Each row has a name. Each piece below is followed by the name of the row it came from, unless a question asks for something else. Each question is about the rows just above it. Places in a row count from 0.

[178 195  71  80 115 116] : z239
[103 167 154 140  78 122] : z61
[137 134 114  71  88  98] : z11
[150 148 104 112 132 126] : z613
[122 167 153 140  85 108] : z31
[147 125 107  97 124 117] : z415
[137 114 114  71  88  98] : z989
[125 133 128 105  95 113] : z926
[145 124 109  99 125 118] : z586
[178 195  71  80 115 145] : z986
[109  99 125 118] begins in row and place
z586, 2
Where does [140  85] start? Give its row and place.
z31, 3
The row with [178 195  71  80 115 145] is
z986
Row and place where [147 125] starts:
z415, 0
The rest of the row after [167 154 140]:
[ 78 122]

[137 130 117 135 151 131 143  99 121 117] : z11
[137  99 131 121 135 143 130 150 117 111] : z613
[137 130 117 135 150 131 143  99 121 117] : z586
After [150 131], its row goes on with
[143  99 121 117]
Row and place where [137 130 117 135 151 131 143  99 121] starts:
z11, 0

[111 127  86 153 157 128 126 189 152 126] : z986
[130 128 126  82  65 128 125  62 137 127] : z239
[109 127 128 153 171 127 126 129 150 127] : z61
[115 127 145 130 157 127 127  94 128 128] : z311
[108 126 101 164 165 127 128 170 163 127] : z750
[131 125 127 101 165 164 132 165  93 129] : z415
[111 126 105 154 151 127 128 161 152 127] : z31
[130 128 126  82  65 128 126  90  83 127] : z11
[111 126 105 154 173 127 128 161 152 127] : z926
Go on from [115 127 145 130] to the end of its row.
[157 127 127  94 128 128]
Row and place where [101 164 165 127] starts:
z750, 2

[127 129 132 127 122] : z31
[126 130 127 123 118] : z750
[120 136 103 102  62] : z926
[141  95 156 141  79] : z61
[117 107  58  99 170] : z311
[129 126 123 127 124] : z613
[127 130 131 125 127] : z239
[130 126 134  99 170] : z415
[130 126 134  99 171] : z986
[129  88  51  89 179] : z586
[136 103 102  62] begins in row and place
z926, 1
[126 130 127] begins in row and place
z750, 0
Row and place where [123 127] starts:
z613, 2
q: [130 126 134  99 171]
z986
Go on from [127 129] to the end of its row.
[132 127 122]
Go on from [126 130] to the end of its row.
[127 123 118]
After [127 130 131], its row goes on with
[125 127]

[146 136 124 192] -> z311
[124 193 132 136] -> z986
[145 136 132 113] -> z750
[136 132 113] begins in row and place
z750, 1
Go on from [145 136] to the end of its row.
[132 113]
[124 192] begins in row and place
z311, 2
The rest of the row after [193 132]:
[136]

[197 144 115 134] = z31
[201  73 114 134] = z613
[110 144 125 125] = z926
[137 144 115 133] = z989
The rest of the row after [197 144]:
[115 134]
Go on from [144 125] to the end of its row.
[125]
[ 73 114] begins in row and place
z613, 1
Where does [115 134] start? Give its row and place.
z31, 2
After [110 144 125], its row goes on with
[125]
The row with [197 144 115 134] is
z31

[167 106 106 114  82 123]  z989
[128 128 127 119 122 126]  z239
[ 43 131 126 134 161  82]  z311
[ 48 169 154  63 172  71]  z986
[ 93 114 120 187 124 109]  z31
[106 106 120 188 124 129]  z750
[106 106 114] begins in row and place
z989, 1
Where does [154  63] start? Give its row and place.
z986, 2
Go on from [120 187 124] to the end of its row.
[109]
[ 93 114] begins in row and place
z31, 0
After [187 124], its row goes on with
[109]
Go on from [120 188] to the end of its row.
[124 129]

[142  90 131 153  96 130 135 181 163 118 207 141 143 118 101 159 136 119
 152 120 169 128 127  98 149 122 117 136 174 127 104 131 123] : z989
[146 113 139 133 108  97 168 147 121 126 142 157 111 141 107 143 132 151
 119 140 181 120 106 101 137 156 109 141 142 173 138  97 119] : z61
[133 181 163 136 131 146 124 119 151 179 119 117 141 124 149 135 137 142
 148 110 162 144  59 138 174 122 154 103 116 130 146 115 135] : z31
[129 171 156 113 131 100 173 118  98 120  73 157 101 187 126 135 187 186
 151 120 169  65  98 143 125 175 120 146  98 187 157  85 101] : z586
[ 93 129 152 147 134  64 135 110 107  97 138 156 142  95 168 151 116 136
 150 150  46 126 127 104 140 145 178 142 152 142  89 143 151] : z311
Row and place where [ 95 168 151 116 136] starts:
z311, 13
Where does [135 181 163] start? Give its row and place.
z989, 6
Go on from [151 120 169] to the end of its row.
[ 65  98 143 125 175 120 146  98 187 157  85 101]
Go on from [118  98] to the end of its row.
[120  73 157 101 187 126 135 187 186 151 120 169  65  98 143 125 175 120
 146  98 187 157  85 101]

[149 131 117 129 130 124 169 138 127 114]  z586
[119 162 154 133 127 121 169 128 132 119]  z989
[147 176  72 134 129 127 166 134 124 127]  z750
[ 91  78 114 138 128 129 136 123 129 105]  z239
[174  79 165 124 125 129 128 135 121 123]  z613
[108 114 101 134 125 129 120 132 133 120]  z415
[107 118 115 140 125 130 132 131 131 114]  z61
[160  78 123 123 130 128 138 135 125 116]  z986
[149  91  94 129 130 128 111 130 122 123]  z926
[102 155 121 144 132 128 114 131 133 132]  z311
[122 196  79 125 128 128  98 136 125 117]  z11
[105 102  85 148 130 128  99 131 139 139]  z31
Row and place where [114 138] starts:
z239, 2
[129 136] begins in row and place
z239, 5

